Each row below holds a small network's activations on one input, seen along a few directions.
Each table varies a few parts of the input and shows all the possible inputs, shuffled.
Descriptions start from the smaller parts, as in this example, which fits no table here: ring(8) and (point or ring(11) or (values(3) and line(6))).
Shared parts are said once, and a part with two or three values counts as separate values.

Other details of the inputs vary at random and push rows far along two fixed directions, the same in every table; ignore that.

A family of inputs:
row 1: [  7  -3   5   7   0   2 -15   2  19  14   5  -5  -3]
row 2: [  0   5   0   0 -24  -5 -16   6  25  -7  -5  -1   1]
row 3: [ 10 -13 -27   8  19  12   6  -7 -51   1 -19  14  29]
row 4: [ 22 -15  26   9   5  -2  11   4  -5  -8  25  35 -23]
row 5: [ 22 -18  47   9 -25  -7   1  15  14 -32   6   8 -35]
row 6: [-10   0   7  -6 -11   8  -4   4  15   9  17 -18  -8]
row 7: [ 35  10  19  19 -11 -10   6  21  21   1  15  -3 -25]
row 8: [ 20 -14  29   8  -2  19  10   4  10   2   4   1 -18]
row 9: [-30  20 -21 -19 -12   3 -10  -6  -6  12  -1 -10  15]
row 10: [-18  21 -17  -7 -17  -6 -21  -8  14  10 -15  -5  20]
row 11: [ 20  11 -21  15  28   6  21  -1 -40  15 -10  -5  19]
row 12: [  1  -5   5  -8  -9   6  17   8  24  -9 -19  -6 -12]
row 13: [-19  10 -30 -11  -2 -11 -10   2  25   6 -21 -14  13]
row 14: [-31  26  -3 -18  -8  -7  -3 -15  17   4   0   2  19]
row 15: [ 39 -12   3  29  33 -12  28  13 -41   3  25  22   0]
row 16: [ -7  13  22  -6  -7  -3  -8  -9  12  -8  -3  -3 -19]
row 17: [ -7   6  23   4  -2   0  -7 -10  15  -4   1 -12 -17]
row 18: [-18  25 -16  -7  -7   2 -22 -16  24  13  -6 -11   7]
row 19: [ 13 -17  25  11  10   0   9   3   7   1  24  13  -9]
row 20: [  0 -16 -36   5  13   1  -2   4 -57   4   3   9  23]
row 21: [ 25 -36  -2  19  25  -7  14  16 -39 -15  14  36   4]
row 22: [ 11  -4 -35  11  29  -1 -15  -8 -44  19  -5  23  15]
row 23: [ -5   7 -29  -8  15  -3 -19 -14  -1  24  -9 -17  32]
row 24: [-10   8  18  -3 -15  -9  -8  -5   4 -10 -10  -4  -3]
row 25: [-26  15  -4  -7  13  -2 -14 -19   3   9 -12 -28  18]
row 26: [ 22 -23  38   7 -14 -10   8  22  20 -32   1   6 -41]
row 27: [ -9   2   7  -7 -29   0  -2   8   4  -2  10  -2  -9]
row 28: [  7 -10 -22  14  35  20   5 -17 -46  18 -11   9  18]
row 29: [  5  20   5   1 -15  -4  14  16  10   5  19 -22 -13]
row 30: [ -6  -1  17  -3 -11  -7  -6   9  16 -24 -10  -9  -9]
row 31: [ 16 -32 -21   9  13  -1  10  22 -38  -6   9  14  -6]
row 32: [-30  22 -16 -16 -11   8  -9 -13  10  11   6 -18   2]
row 33: [  3   7  15  -6 -15  13   5  -3   7   0 -11   8  -8]
row 34: [-13  -5  -8 -13 -16  -4   8  17  19  -5   2 -13 -14]
row 35: [ 37 -23  47   2 -15  16  15   9  24  -6   9   1 -31]
row 36: [ -5  -6   9  -5   0 -14   4   6  14 -16 -15 -10 -15]
row 37: [  4  -3  -6  -1 -13  -8  -8  15  30  -9  -7  -1  -8]
row 38: [ 18 -17   4  19  27  -2  -1 -10 -43  -2   2  16 -12]
row 39: [ 10 -22 -28   1  28   4   0  -3 -51  21  11  -4  21]
row 40: [  0   6  18  -4 -24  11   5  -2  12  -4 -13   2  -4]
row 41: [ 18 -20  29  12 -15  10   5  15   7  -2  31   7 -41]
row 42: [-29  17 -10 -14  -8  -8  -2 -11  15  -7  -2  -4  29]
row 43: [  1  -1   6  -6 -13  13   6   8  15 -16 -14  -3  -1]
row 44: [ 14   9 -20  19  40 -14   9  -4 -55   9  -6  -9  19]
row 45: [-28  26   2 -15  -8  -7 -14 -17   7   0 -18 -13   9]
row 46: [-31  21  -5 -13  -9  -8  -3 -14  12   1  -2   0  27]
row 47: [-30  24  -8 -12   4   0  -2 -23  17   6   6  -4  16]
row 48: [ 16 -18 -11   9  13   7   2   6 -45   7  18  22 -13]
row 49: [  8 -20  19   1  -4 -13  21  16  24 -17  10  14 -20]
row 50: [-23  13   0 -19   3  -5   0 -17  27  11   6 -19  26]
row 51: [  5   4   2   1   3  19   6 -13  -4   4  -7   5  -6]
row 52: [  3   0  -1   0 -16  -4 -13  16  26 -11  -5   1  -4]
row 53: [-32  22  -2  -9   3   1  -3 -21  26   8   7 -10  16]
row 54: [ 21 -28  20   9   0 -10  19  20  10 -22  16  25 -20]
row 55: [ 36 -38  -7  18  22  10  21  15 -39 -10  -9  26  -7]
row 56: [  3   5   7   7  -8   3 -15  -3  27   8   5  -2 -12]
row 57: [-16   9  -9 -13  17  -6 -11 -21  -6  11 -14 -29  25]
row 58: [-30  12 -21 -19 -16   1  -7   7  11  -6  -3 -20  14]
row 59: [-14  15 -40  -6  29  16  -2 -26 -42  20 -24   4  34]
row 60: [  5   7   6  -1 -17  -3 -15   3  15   5  -2  11  -8]
Description of these inputs: values(5) and (point or line(11)).
Changing only the values(5) part turns row 5 into row 20. The same change can be made to row 44. Which row results?
> row 29
Changing only the values(5) part turns row 45 into row 33. The same change can be made to row 24. Which row results?
> row 40
List by row number the other rows that have the values(5) part in common with row 42.
> row 4, row 14, row 15, row 19, row 21, row 46, row 47, row 49, row 50, row 53, row 54
Which other rows does row 59 become when the values(5) part takes its other values? List them by row number.
> row 4, row 16, row 22, row 48
List by row number the other rows that have the values(5) part in common with row 18.
> row 1, row 2, row 7, row 10, row 13, row 22, row 23, row 37, row 52, row 56, row 60

A family of inputs:
row 61: [ 16 -10  10  12  22   7   8 -12 -28   0 -10  13   0]
row 62: [  7 -14 -25   5  21  -5   8   8 -31  -1  -4   7  13]
row 63: [-47  41 -26 -21   5  -3 -13 -27  11  18  -8 -26  35]
row 64: [-55  37 -22 -30 -18  -9  -9 -12  40   0 -16 -35  29]
row 65: [  5  -9  15   2 -14  -8   5  15  13 -16  10  11 -16]
row 66: [ 21 -16 -15  17  25   7  -1  -5 -46  16   4  15   4]
row 67: [  4   0  23  -4 -32  -2  -2  18  40 -13   1  -9 -26]
row 68: [  6  -7  -7   8  22   0   6  -6 -29  10  10   6  12]
row 69: [ 14  -1  14   6  -3   7   0   3   4   5   8  -2 -16]
row 70: [ 19 -19 -11  11  13  -5   6  14 -24  -1  -2   9   0]
row 71: [  2   9  33  -5 -27   6  -4   1  38  -3  13  -4 -26]
row 72: [  0  -1  17  -6 -29   0  -2  12  28 -14   1   2 -19]
row 73: [  4  -8 -21   9  30   2  -4 -13 -45  16   5  16  20]
row 74: [  8   9  27   0 -17   3   3   5  35  -1  10 -13 -19]
row 75: [  9 -10  15   0 -23   2  -1  14  22 -13   2   4 -25]
row 76: [ 21 -10  15  11   7   0  10   4  -5   3  17   6 -14]
row 77: [  9 -19  -6   7   4  -4   1   8 -19  -5   3  21   0]
row 78: [-44  27 -36 -22  13   0  -9 -28  -5   1 -44 -22  47]
What is each input in this table made of?
> values(2) and (point or ring(8))
Changing only the values(2) part turns row 74 into row 70. The same change can be made to row 66. Which row results?
> row 75

A family of inputs:
row 79: [ 16 -27  10  13  14   2   9   2 -32  -4  14  32  -9]
row 80: [-34  37 -11 -22 -10   7  -3 -16  26   9 -23 -36  24]
row 81: [-16   1 -50   4  45 -11  -2 -15 -50  20  -2   5  48]
row 82: [-33  37 -11 -23 -10   2  -5 -14  35   9 -19 -43  21]
row 83: [-5  6  6 -5  0 -2  8  3 13 -5  8 -9 -2]
row 84: [ 20  -6  39   4 -30   2   3  20  35  -6  28  -2 -43]
row 85: [ 11  -1   0   2   2   7   4   3   4   7   0 -11  -8]
row 86: [-43  38 -11 -24  -5  -8 -12 -22  33  -2 -15 -21  27]
row 87: [ 23 -26  14  17  19   3  13  -1 -39  -9  -2  24  -9]
row 88: [ -8  18   0  -7 -16  10  -4  -2  19   8  -1 -15  -5]
row 89: [-41  35 -19 -19 -11  -7 -14 -15  35  13  -1 -27  27]
row 90: [-44  23 -29 -27 -22 -12 -19  -1  33 -12 -31 -19  25]
row 91: [-13   9 -51   4  33  -4 -15 -15 -44  27  -5  -4  42]
row 92: [-31  38 -16 -17  -7   1 -14 -15  38  14 -18 -34  21]
row 93: [ 25  -6  47   6 -28   3  -1  11  45 -13   7   6 -44]
row 94: [ 18 -28   6   3 -19  -7   9  34   7 -23   3   8 -24]
row 95: [ 24 -22   7  14  17   1  18   9 -31  -7  12  20  -8]
row 96: [ 29 -18  -1  17  11   5   2  12 -25   9  12   8 -16]
row 97: [ 22 -20 -10  21  37  -8  10   1 -46   1  -2  13  11]
row 98: [ -7   7 -45   6  41  -4  -5 -17 -43  20 -22 -11  45]
row 99: [-18  11  11 -10  -8   4  -1 -11  17  -8  -3  -1   4]
row 100: [ 14  -6  50   1 -39  10  -4  10  39 -12  20   9 -45]
row 101: [ -5  16   2  -1 -11  -1 -12   0  25   8   1 -15  -4]
row 102: [-16   8 -46  -1  41   1   7 -20 -55  14 -21  -7  45]
row 103: [ 26 -22   9  14   9  14   4  -2 -25   1  -3  20 -14]
row 104: [-19  13   4 -13  -8  -4   5   1  23   2  11 -13   0]
row 105: [ -6   8   8  -3 -13  12 -10  -7   9   5  -3  -1  -9]
row 106: [ 29 -26   6  18  24  -3  19  10 -35  -4   7  10 -10]
row 107: [ 9  2  3  0 -4 12  5  0  3  6 -3 -5 -7]
row 108: [ 26 -23  16  14  12  10   6   0 -28  -4  -6  18  -9]
row 109: [-10   7   7  -6 -10  -6  -8  -7  17   0   8   3  -1]
row 110: [-32  35 -16 -16 -11  -1 -23 -19  26  12 -17 -21  17]
row 111: [ 17 -18  -3  16  30  -9   6  -5 -41  -4  -7  19   6]
row 112: [ 10 -10  51  -1 -37   6   3   9  39 -16  23  13 -42]
row 113: [ 1  3  8  2  4 -9  3  2 13 -6  7 -1  0]
row 114: [ 15 -18   7   9  10   1  16   8 -24  -1  18  20  -8]
row 115: [ 16  -8  45   0 -34  -1  10  19  44 -12  31   0 -43]
row 116: [ 14 -28 -30  11  13 -13   0  22 -33 -10  -9  17  10]
row 117: [-35  33 -17 -18 -11  -3 -23 -20  23  12  -8 -19  22]
row 118: [ 29 -21  -1  17  10   8   6   9 -39   7  17  21 -10]
row 119: [-10 -10  -7 -10 -21  -1  -5  13   9 -21 -17   7  -2]
row 120: [-14  12   1  -9 -14   4   2  -4  15   6  10  -6   2]
row 121: [ 17 -32 -30   8  12  -3   9  21 -47 -11 -10  21   7]
row 122: [ 24  -6  54   4 -26  -1   2  12  44 -18   4   3 -41]
row 123: [  5 -12  -8   8  23  -9   0  -5 -31   3   8  23   9]
What is each input in this table made of?
> ring(5) and (point or ring(8))
Changing only the ring(5) part turns row 103 into row 107. The same change can be made to row 105. Which row results?
> row 88
Changing only the ring(5) part turns row 116 into row 90. The same change can be made to row 81. Which row results?
> row 123
Which other rows does row 86 become when the ring(8) part takes its other values? List them by row number.
> row 93, row 109, row 110, row 111, row 117, row 122, row 123
List by row number the other rows that have the ring(5) part in common with row 83.
> row 82, row 84, row 85, row 94, row 96, row 104, row 106, row 115
